Each row below holds a small network's activations on one input, seen along a few directions.
Each table varies a few parts of the input and shows all the possible inputs, shuffled.
Descriptions start from the smaller parts, as in this example, which fits no table here: one of 4 places along a line, together with either a single point or one of 9 places around a ring or (one of 2 separate values, together with one of 5 places around a ring).
Shared parts are said once, and a part with two or three values counts as separate values.

Rows:
R1: [-16  53 -25  24  32  10  54 -48  -8  37  -3  28]
R2: [-56 -20  46 -38 -45 -53 -57  -5  50 -25  40  17]
R3: [ 51 -11 -25 -19 -29  73  25  42  22 -42 -68 -49]
R4: [-42 -22  61 -34 -34 -69 -55  -3  34 -22  43  23]
R5: [-26  29  -6  56  48   7  35 -49 -69  44  -3  35]
R6: [-58 -28  56 -48 -54 -27 -47  -8  80 -38  15  22]
R7: [ 57 -12 -40 -20 -27  62  18  43   8 -34 -61 -38]
R8: [ 59 -28 -22   9   9  27  10  42 -76  -6 -38 -58]
R9: [-15  54 -17  25  39  18  41 -43 -29  40   8  27]
R10: [ 54 -13 -44  -9 -17  53  15  42 -10 -36 -45 -52]
R11: [105 -38 -54  30  23  35   7  60   4   0   3 -52]
R12: [ 57 -25 -29  -4   4  39  14  50 -57 -15 -27 -53]
R13: [ 48 -40 -18  25  10  22  10  48 -96  -6 -38 -46]
R14: [-52 -37  73 -20 -14 -78 -70  -7 -14   7  43  10]
R15: [-22  67 -20   5   9  50  53 -44  49   9 -36  31]
R16: [ 24  43 -45  55  73   9  36 -30  35  48  35  32]
R17: [-18  69 -34  18  17  29  42 -46  18  17 -11  28]
R18: [ 55 -26 -39  -5  -2  31  26  44 -37 -19 -37 -55]
R19: [ 70 -13 -35  -4 -10  36  22  45 -27 -34 -42 -47]
R20: [-57 -36  57 -34 -25 -73 -49  -2  25  -5  46  16]
R21: [-17  68 -32   5  12  37  45 -41  36  20 -29  40]
R22: [-67 -53  75   3 -13 -77 -69  -1 -34   6  42  20]
R23: [-11  50  -8  38  46   6  35 -53 -48  47  -4  23]
R24: [-53 -33  67 -32 -23 -64 -64   4   5   2  57  15]
R25: [-16 -46  36  -1   0 -74 -72  13  69   8  92  19]
R26: [-53 -25  46 -49 -54 -41 -55  -6  67 -24  24  31]
R27: [ -1  70 -21  23  25  14  49 -46   1  22  -7  34]
What do these inputs look like to the network?
Answer: one of 3 separate values, together with either a single point or one of 8 places along a line
Changing only the choice among 3 separate values turns R15 into R3. The same change can be made to R21. Which row results?
Answer: R7
Which other rows agree with R22 in the choice among 3 separate values? List them by row number.
Answer: R2, R4, R6, R14, R20, R24, R25, R26

Rows:
R28: [  2 -16  -4 -15   9 -14 -27  16  21  12  56 -13]
R29: [ 73 -25 -29   7 -26  39  -4  50   5 -49 -46 -40]
R30: [-87  -9  47 -17 -25 -32 -34 -35  70   8  22  58]
R31: [ -7 -22  15 -19 -16   3   6  15 -34 -24 -18 -36]
R32: [-44  16  28 -22 -22 -69 -13 -25 -13 -10  31  24]
R33: [ 39 -33 -32  -4 -27  29   8  43 -49 -46 -44 -42]
R34: [-65 -29  39  19  11 -54 -43 -27  50  22  69  49]
R35: [ -8  -8  13  -1  10 -73 -21  -8  19  12  64  21]
R36: [-30  11  22 -39 -24 -50 -13 -18  38  -2  19  30]
R37: [ 60 -46 -16  19  -5  26  -7  54 -68 -12 -38 -38]
R38: [ 21  79 -71  38  42  72  98 -38 -54  18 -52   1]
R39: [  5 -26   9 -34 -19  20   6  24  18 -14 -32 -31]
R40: [-101   -4   53   -1  -22  -50  -35  -42   19    1   34   52]
R41: [  2  12  16 -28 -21   1 -29   4  45 -16  22  -4]
R42: [ 58  58 -95  65  73  69  89 -19 -23  45 -23  -8]
R43: [-23   2   5 -52 -28   7 -18   8  43  -1   9  -3]
R44: [ 44  63 -60  64  65  70  79 -33 -76  53 -48   0]
R45: [ 32  76 -76  22  38  90  97 -26  -1  29 -66   9]
R46: [ 28 -43  -1   3  17  -1  -1  35  -3  -1  14 -40]
R47: [ 28 -16  20 -10 -13  14  -5  21  20 -29 -20 -31]
R48: [ 73 -49 -50  20   3  25   1  67 -18 -20 -14 -46]
R49: [ 50 -37 -40 -17 -32  45   6  52   3 -35 -58 -39]
R50: [-36   6  11 -37 -23 -11 -19  -1 -10 -10  22 -10]
R51: [-82 -20  69  17   9 -56 -57 -36  -1  28  37  54]
R52: [ 15 -37  31   4   9   0 -11  23 -53   8 -12 -33]
R53: [ 56  85 -66  46  43  83  87 -29   2  14 -53   8]
R54: [-24   1  44  -2   5 -74 -32 -17 -31  20  35  26]
R55: [-63  -1  57   6 -18 -37 -46 -40  72  -6  34  58]
R56: [ -6  20  32 -15 -18 -56 -24 -22  41 -17  30  29]
R57: [-14  -9  28 -17   5 -15 -38   5 -31  21  28  -7]
What do these inputs look like to the network?
Answer: one of 5 places around a ring, together with either a single point or one of 5 places along a line
Changing only the place on the ring of 5 turns R49 into R29. The same change can be made to R39. Which row results?
Answer: R47
Start at R48 and move only the place on the line of 5, one step at a time. The first step leads to R46. Which rows follow, in order?
Answer: R28, R35, R34
Change only the place on the ring of 5 in R56. List by row number the other rows that result.
Answer: R32, R35, R36, R54

Rows:
R58: [   2 -103   53  -45  -58  -47  -76   70  -16  -53    8  -47]
R59: [-38 -51  55 -30 -24 -70 -65  13  23 -10  54   5]
R60: [-22  63 -21  -2   1  38  42 -44  63   4 -15  38]
R61: [ 56 -11 -30 -31 -35  54  12  43  24 -45 -49 -46]
R62: [ -3 -80  59 -37 -44 -57 -77  52  -2 -36  27 -33]
R63: [ 15  36 -33  54  55  17  43 -28 -54  39  -4   9]
R64: [-48  85 -11  -2   6  26  49 -70  66  17 -17  60]
R65: [ 40   1 -35 -18 -21  53  18  26  45 -29 -42 -24]
R66: [ 33  22 -36  44  45  15  38  -9 -58  32  -6  -2]
R67: [-19 -68  56 -26 -31 -56 -72  32  18 -17  40  -8]
R68: [ 74 -42 -36  16   7  41  20  60 -97 -15 -49 -70]
R69: [  0  47 -27  -2  -5  39  35 -23  62 -10 -24  19]
R70: [-91  -1  66 -12  -8 -75 -54 -43  31  20  68  57]
R71: [ 71 -20 -33  25  25  35  21  44 -87   0 -32 -55]
R72: [-67 -18  61 -12 -16 -74 -59 -24  31   5  60  38]
R73: [ 42   7 -37  37  44  22  35   9 -61  28  -7 -24]
R74: [ 57 -30 -35 -37 -48  60   8  62  11 -57 -64 -61]
R75: [-47 -33  55 -20 -22 -74 -63  -4  26  -4  57  26]
R76: [ 17  33 -33 -12 -12  37  29  -5  57 -16 -26   8]
R77: [ -6  52 -26  54  62  14  50 -47 -53  54   4  28]
R78: [-116   27   72  -14   -5  -80  -44  -71   32   31   64   78]
R79: [ 57  -9 -38  38  38  34  27  25 -68  19 -23 -33]
R80: [ 25  18 -35 -20 -16  44  26  11  53 -22 -28 -14]
R81: [-32  75 -13  52  62   2  57 -77 -45  64   2  50]
Changing only one part turns R79 into R65. The same change can be made to R63. Which row results?
Answer: R69
What do these inputs look like to the network?
Answer: one of 3 separate values, together with one of 8 places along a line
Change only the choice among 3 separate values in R81. List by row number the other rows that result.
Answer: R64, R78
Change only the place on the line of 8 in R58. List by row number the other rows that result.
Answer: R59, R62, R67, R70, R72, R75, R78
Change only the choice among 3 separate values in R73. List by row number the other rows that result.
Answer: R59, R80
